Each row below holds a small network's activations on one input, seen along a few directions.
In each table, some parts of the input vary, and every possible input appears once, in random order.
A made-up example of a description, with smaller parts first: one of 4 places along a line, together with either a single point or one of 11 places around a ring or (one of 3 separate values, together with one of 5 places around a ring).
Shared parts are said once, and a part with two or three values counts as separate values.
In the rows, 128 means zero.

Other details of the inputs shift rows strongly along two fixed directions, in all tables alike. That doesn't count.

A family of inputs:
x1: [139  99 156 128 140  94 109 154 193 176 153 120]
x2: [ 94 136 122 119 112 111 150 109  87 102 116 110]
x3: [125 142 130 131 118 148 155  91 102  98 109 118]
x4: [110 137 115 106 115 141 156 108  92 102 106 115]
x5: [114 178 117 144 113 133  95 116 127  88 136 169]
x6: [157 104 159 112 153 125 110 148 186 186 147 136]
x7: [120  92 129 103 126  93 170 121 111 132 118  80]
x8: [113 195 126 168  96 128  34 124 124 107 157 199]
x9: [135  95 118  93 134 104 181 123 117 124 119  89]
x10: [101 140 130 130 121 106 141  92  99  96 110 115]
x11: [108 139 111 110 121 122 161 112  94  94 117 118]
x12: [143 127 130 123 126 131 113 129 158 138 129 134]
x13: [112 150 100 197 143 153  83 149  96 100 105 164]
x14: [127 110 136 108 128 144 181 121 114 133 119  94]
x15: [146 150 131 149 109 151 100 128 150 127 143 151]
x16: [124 160 134 136 119 147  88 132 155 125 136 162]
x17: [132 135 116 116 108 141 118 137 128 124 130 133]
x18: [142 102 127 108 143 100 162 114 142 128 120 102]
x19: [118 136 130 125 117 111 108 131 111 136 144 136]
x20: [135 138 121 120 112 150 147 106  82 116 124 123]
x21: [112 114  93 180 148 139 136 137  91  93  82 117]
x22: [144  94 129 104 124 135 185 119 113 134 117  82]
x23: [148 104 144 100 141 131 126 153 155 178 145 125]
x24: [164 102 166 124 149 136 122 146 182 188 154 129]
x25: [132 139 119 116 126 122 119 133 117 128 145 144]
x26: [155 103 155 113 160 105 118 151 188 179 157 136]
x27: [106 136 114 195 155 155  86 175 141 123 118 155]
Description of these inputs: one of 3 separate values, together with either a single point or (one of 2 separate values, together with one of 4 places along a line).
Changing only the choice among 3 separate values turns x11 into x25. The same change can be made to x14. Which row results?
> x20
Change only the place on the line of 4 in x3. List by row number the other rows that result.
> x5, x10, x16
Change only the choice among 2 separate values in x12. List by row number the other rows that result.
> x17
Change only the choice among 3 separate values in x3. List by row number the other rows that result.
> x15, x24

A family of inputs:
x28: [153  87 134  98 138 140 177 142 148 160 128  89]
x29: [131  87 121 107 167  98 183 101 101 123  89  91]
x30: [130 113 157 145 154 128  78 185 185 191 158 148]
x31: [132 172 102 156 113 136  81 103 104  89 120 169]
x32: [155 122 165 142 139 142  99 165 214 175 166 149]
x33: [138 121 144 133 152 127  95 181 219 168 155 154]
x34: [114 130 127  79  95  84 164  88  88 108 129  98]
x35: [133 110 158  72 127  91 142 135 163 170 164 111]
x36: [135 132 114 118 124 129 157  86 110  84  96 115]
x37: [161 115 165 148 150 131  86 161 193 188 165 155]
x38: [128 107 153 151 141 118  75 188 185 191 158 143]
x39: [140 117 158 151 160 125  89 175 190 187 164 157]
x40: [132  43 129 100 174  68 207 114 115 145  86  50]
x41: [121  90 135 136 149  94 161 123 112 137 114  91]
x42: [122 114 152 145 130 129  88 192 206 179 158 136]
x43: [142 132 147 142 131 141 116 142 181 149 149 137]
x44: [ 96 208  79 173  63 166  59 148  89  62 143 189]
x45: [160  80 143 109 165 104 156 118 148 157 113 101]
x46: [ 91 218 101 185  87 160  61 123 104  55 138 194]
x47: [123 132 116 123 120 136 165  59  40  83  77 105]
x48: [153 111 160  69 118 101 143 117 167 176 165 112]
x49: [ 99 167 112 139 108 154 126 106  92  82 105 143]
x50: [ 89 212  97 191  75 150  59 126 104  56 138 188]
x51: [110 105 120 108 144 117 227  71  70  83  74  69]
x52: [139  67 131  97 161  99 244  52  58 114  68  40]
x53: [125 209  87 170  78 177  49 124  75  81 144 201]
x54: [155 120 145 133 142 132  93 168 224 171 157 148]
x55: [147  52 150  90 168 108 213  94 109 166  88  49]
x56: [103 146 106  62  95  99 213  26  15  55  88  86]
x57: [105 159 113 146 120 143 113 103  72  96 105 148]
x58: [104 207  84 174  87 166  48 141  69  74 143 200]
x59: [103 162  97 142 116 130 122 109 103  65 105 141]
x60: [138  79 132 123 146 112 135 178 144 179 144 106]
x61: [137 155 103 135 105 156 118 106  65  96 119 147]
x62: [145  87 138 113 159 129 142 169 146 183 142 118]
x63: [130 177 125  92  76 123 118  71  87  91 144 149]
x64: [136  87 132  98 149 135 180 155 144 158 126  95]
x65: [127 124 126 128 129 147 115 181 161 150 153 136]
x66: [131 112 138 143 139 111  88 189 219 165 157 143]
x67: [148  97 161 112 142 139 143 141 179 171 131 108]
x68: [123 119 156 138 142 139  91 188 206 179 158 142]
x69: [140 135 115 116 109 157 148 120 106 109 121 124]
x70: [115 123 106 131 145 106 144 102  85  92  95 116]
x71: [123 107 124 103 126 134 204  71  82  99  77  71]
x72: [ 98 211 102 191  99 149  47 120  83  68 139 200]
What do these inputs look like to the network?
> one of 5 places along a line, together with either a single point or (one of 2 separate values, together with one of 4 places along a line)
Changing only the place on the line of 5 turns x30 into x38. The same change can be made to x65. Which row results?
> x44
Change only the place on the line of 5 in x68. List by row number the other rows that result.
> x42, x49, x67, x71
Change only the choice among 2 separate values in x41. List by row number the other rows that result.
> x50
List by row number the other rows that have the place on the line of 5 in common with x43.
> x28, x31, x48, x52, x53, x54, x55, x71
Change only the place on the line of 5 in x40. List by row number the other rows that result.
> x29, x31, x45, x70
